Each row below holds a small network's activations on one input, seen along a few directions.
Each table varies a few parts of the input and shows all the possible inputs, shuffled.
A made-up example of a description, with smaller parts first: one of 2 separate values, together with either a single point or one of 11 places along a line or (one of 4 places along a line, together with one of 8 places around a ring).
Shared parts are said once, and a part with two or three values counts as separate values.

Other details of the inputs vary at random and push rows far along two fixed directions, the same in every table; ignore that.
To show where, the next rows are all for the same input, with only those details redrawn:
[-10  -3  12 -11  -1  14 -19  -1   3   0  -6   3  24  17]
[  1  13 -20 -44  12   6 -19 -18 -21   5 -11  20  -6  20]
[-12  -5  17  -7  -3  15 -19   1   6  -1  -5   1  29  18]
[  8   2 -37 -25  17  -1  12 -13   3  -8 -18  39 -38   1]
[ -4 -14  -2  10   3   9   9   4  27 -12 -12  21  -2   0]

A family of inputs:
x1: [-16  -5  17  -2   8   9 -20  -8   2   9  -1   4  18  24]
x2: [  3   4  13   2  -6  -3 -17   1  -8  13  11 -16  15   5]
x3: [  3  -9  -1  31  -3  -8  19   9  20   2   7   0  -6 -19]
x4: [  3  -4   1  19  -6   2  20  11  15 -13  -4   0  -7 -21]
x5: [-20  -5  14  -9   6  11 -19  -5   4   3  -1   4  22  17]
x6: [  4   2  21   2  -8   3  -9   2 -16   2   1 -19  11  14]
x7: [  8  -8   0  29  -1  -1  18  11  17  -7  -2   1 -11 -18]
x8: [ -1 -11  -4  24  -6  -8  17  10  23  -3   8   1  -6 -23]
x9: [  9  -9   1  28  -2  -4  15  11  19  -5  -2   3 -14 -15]
x10: [-18 -15   2  14  11   7  13   1  30 -10  -9  20  -3  -4]
x11: [ -8   1   5  -3  -9  -9 -12   4  -6  12  20 -18  20   1]
x12: [  0  -7  -4  21  -4   0  19  12  19 -12  -2   0  -7 -24]
x13: [  0   5  14  -4 -10   6 -13   4 -10   1   5 -15  17   1]
x14: [ 10  -5   4  27  -2   0  19  10  13  -8  -3   1 -12 -14]
x15: [  3   7  19   2  -4   5  -8   1 -15   2   1 -20  14   9]
x16: [  9  26 -22 -45   7  -4  -7 -17 -41   3  -6  -2 -19   5]
x17: [  6   7 -42 -10   9 -19  20  -8  -3   2   5  17 -38 -23]
x18: [  8  -9   7  25  -2   0  24   8   8 -12  -6  -3 -13  -8]
x19: [ -3   3   8  -5  -9   0 -16   2  -6   7  12 -17  19  -3]
x20: [ -4   4   8   2  -5  -9 -10   3  -9  17  19 -18  19   5]
x21: [ 13   2 -34 -17  20  -3  12 -15   4  -3 -18  39 -43   7]
x22: [  9  18 -25 -28   8 -18 -14 -17 -30  21  11   4 -19   5]
x23: [  5   6  18   2  -8   3 -14   3 -12   6   3 -15  13   8]
x24: [  4  14 -19 -37  16   7 -15 -20 -23   9 -11  20  -9  24]
x25: [ 22  14 -45 -17  18 -16  18 -14 -13   5  -4  23 -53 -15]
x26: [ 12  25 -34 -49   9  -7 -16 -18 -41  10  -1   5 -24   2]
x27: [-10  -3  12 -11  -1  14 -19  -1   3   0  -6   3  24  17]
x28: [  8  -6  10  21  -2  -2  22   6   4 -13  -5  -5 -11  -5]
x29: [  4  -8   6  14  -5  -2  20   8   7 -17  -5  -4 -10 -10]
x30: [  0  -9  -5  24  -3  -3  22  11  24  -9   3   0  -7 -28]
x31: [ -8   2   5  -2  -9  -6 -16   1  -6  12  19 -16  20  -2]
x32: [ -4   4  15  -6 -10   5  -5   3 -16  -4   0 -21  17   4]
x33: [  4 -10   1  30  -4 -10  15   9  21   3   7   1  -9 -16]
x34: [ -4   4  19  -5  -9   4  -5   2 -16  -6   0 -22  19   5]
x35: [  1  -9  -4  32  -2 -11  18   8  21   3  11   0  -7 -19]
x36: [ -3   2   9   2  -6 -12 -13   3  -8  17  18 -17  16   8]
x37: [ -1   4  16  -6  -9   5 -10   3 -12  -3   2 -20  16   5]
x38: [ -4  -9  -4  23  -6  -6  20  10  22  -4   7  -2  -3 -25]
x39: [  3   4 -31 -22  17   1  11 -12   4  -8 -18  34 -28   0]
x40: [-11   4   4  -4  -8  -8  -9   3  -8  11  18 -20  22  -1]
x41: [  4 -11   4  18  -6   0  22  10  11 -16  -5  -2 -12 -12]
x42: [ -6  11 -19 -33  24   3 -14 -24 -20  11  -8  22 -16  22]
x43: [  8  -8  13  24  -3  -4  19   8   8 -12  -5  -5 -11  -3]
x44: [  5   5  20   3  -6   2 -11   1 -13   3   1 -19  11  11]
The inputs of x9 and x26 match in every part but one. If x1 is changed in the same way as x9 into x26, which row does it become? -> x5
Describe the family of inputs behind these rows. -> one of 4 places along a line, together with either one of 2 separate values or one of 9 places along a line
Change only the choice among 2 separate values in x24. List by row number the other rows that result. -> x42
Change only the choice among 2 separate values in x5. List by row number the other rows that result. -> x27

A family of inputs:
x45: [ 10  -3  -3  18   0 -11  19   4   3  -8  -1   0 -20 -14]
x46: [  6   2 -15   1   4  -5  16   3   1   0   1   8 -15 -13]
x47: [  6  21 -29 -45   8  -2 -13 -19 -33   9  -6   6 -17   9]
x48: [ -8   1  13  -5 -10   3 -17   4  -2   7   5 -13  30  10]
x49: [  8   7 -20 -10   7  -9   8  -4   0   0   0  10 -19  -9]
x50: [ 11   3 -16  -9  13  -1  15  -8  -1  -6 -14  22 -31   6]
x51: [ -6  -5  15   2  -4  14 -13   3   3  -3  -2  -7  21  11]
x52: [-15  -6  17   5  -3   4 -14   2   7   5   5  -8  24   5]
x53: [ -8  -3  21   9  -1   8 -15  -1   6   6   2  -3  25  13]
x54: [ -7   0  10  -9  -5   7 -18  -1  -6   3   3  -3  23  12]
x55: [  5  -8  -7  19   0 -10  17   7  14   0   6   3 -18 -14]
x56: [ -1   8  13 -17  -1   9 -26  -6 -14  11  -1  -5  23  21]
x57: [  8   4 -22 -21  15  -1   6 -12 -11  -6 -12  19 -28   8]
x58: [  5   4 -18 -18   6  -1   5  -8  -4  -4 -10  15 -22  -6]
x59: [ -3   7  -4 -11   2  -2  -7  -6 -15  12  10  -6   5   4]
x60: [ 11 -11  -3  32  -5  -6  26   9  19 -12  -1   2 -21 -24]
x61: [ -1  14   0 -20  -3   3 -18  -7 -27   8   3 -15  15   6]
x62: [ 10  12  -7 -14  -4  -8  -9  -6 -21   9   9  -8  -5   3]
x63: [  0  -9   2  22   0   2  18  10  22 -10  -2   1  -7 -20]
x64: [  4  -9 -15   7   3  -7  21   3  23  -9  -8  20 -23 -15]
x65: [  2   6  13  -1 -11  -2 -15   7 -11   9  12 -19  18   5]
x66: [-10 -21  32  51 -14   5  20  21  33 -11   2 -20  26 -13]
x67: [ -3  -7 -12  11   3  -6  12   1  16  -2   2  11 -10  -7]
x68: [ -1  -4  18  21 -11   1   1  15   7  -2   5 -17  11  -9]
x69: [-15   0  12  -8  -1   6 -21  -2  -6   8   5  -4  24  14]
x70: [  5  13 -22 -27   7  -7   3 -13 -19   1  -7   8 -19   6]
x71: [-3  0  1 -9  1  1  2 -3 -3 -4 -6  3 -3  3]
x72: [ -5 -14  10  19  -2   5  15   8  19 -14  -5   6   0  -2]
x73: [-7 -4 12  1 -4 11 -7  4  4 -5 -3 -2 13  3]
x74: [  2   1 -24 -14  15  -2  -1 -12  -2   4  -7  19 -21   3]
x75: [ 5  0 -1  4 -3 -7  0 -3 -6  7 11 -7 -5 -3]
x76: [ -5  -3  13  -3  -3  10 -18   2   0   3   0  -7  27  14]
x77: [ -1 -13   8  29  -1  -3  24  12  27 -16  -2   1  -8 -16]
x78: [  1   0  17  12  -7  -3   1  10  -4  -1   5 -16   8  -2]
x79: [ -2  10  15 -16  -1  13 -25  -5 -17   8  -3  -5  19  21]
x80: [  1   6 -18  -7  12  -9   6  -6   0   5   4  10 -20  -8]
The inputs of x61 and x58 match in every part but one. If x59 is changed in the same way as x61 into x58, which row does it become? -> x52
Describe the family of inputs behind these rows. -> one of 4 places along a line, together with one of 9 places along a line
Change only the place on the line of 4 in x54. List by row number the other rows that result. -> x69, x72, x73
Change only the place on the line of 4 in x56. List by row number the other rows that result. -> x50, x53, x79
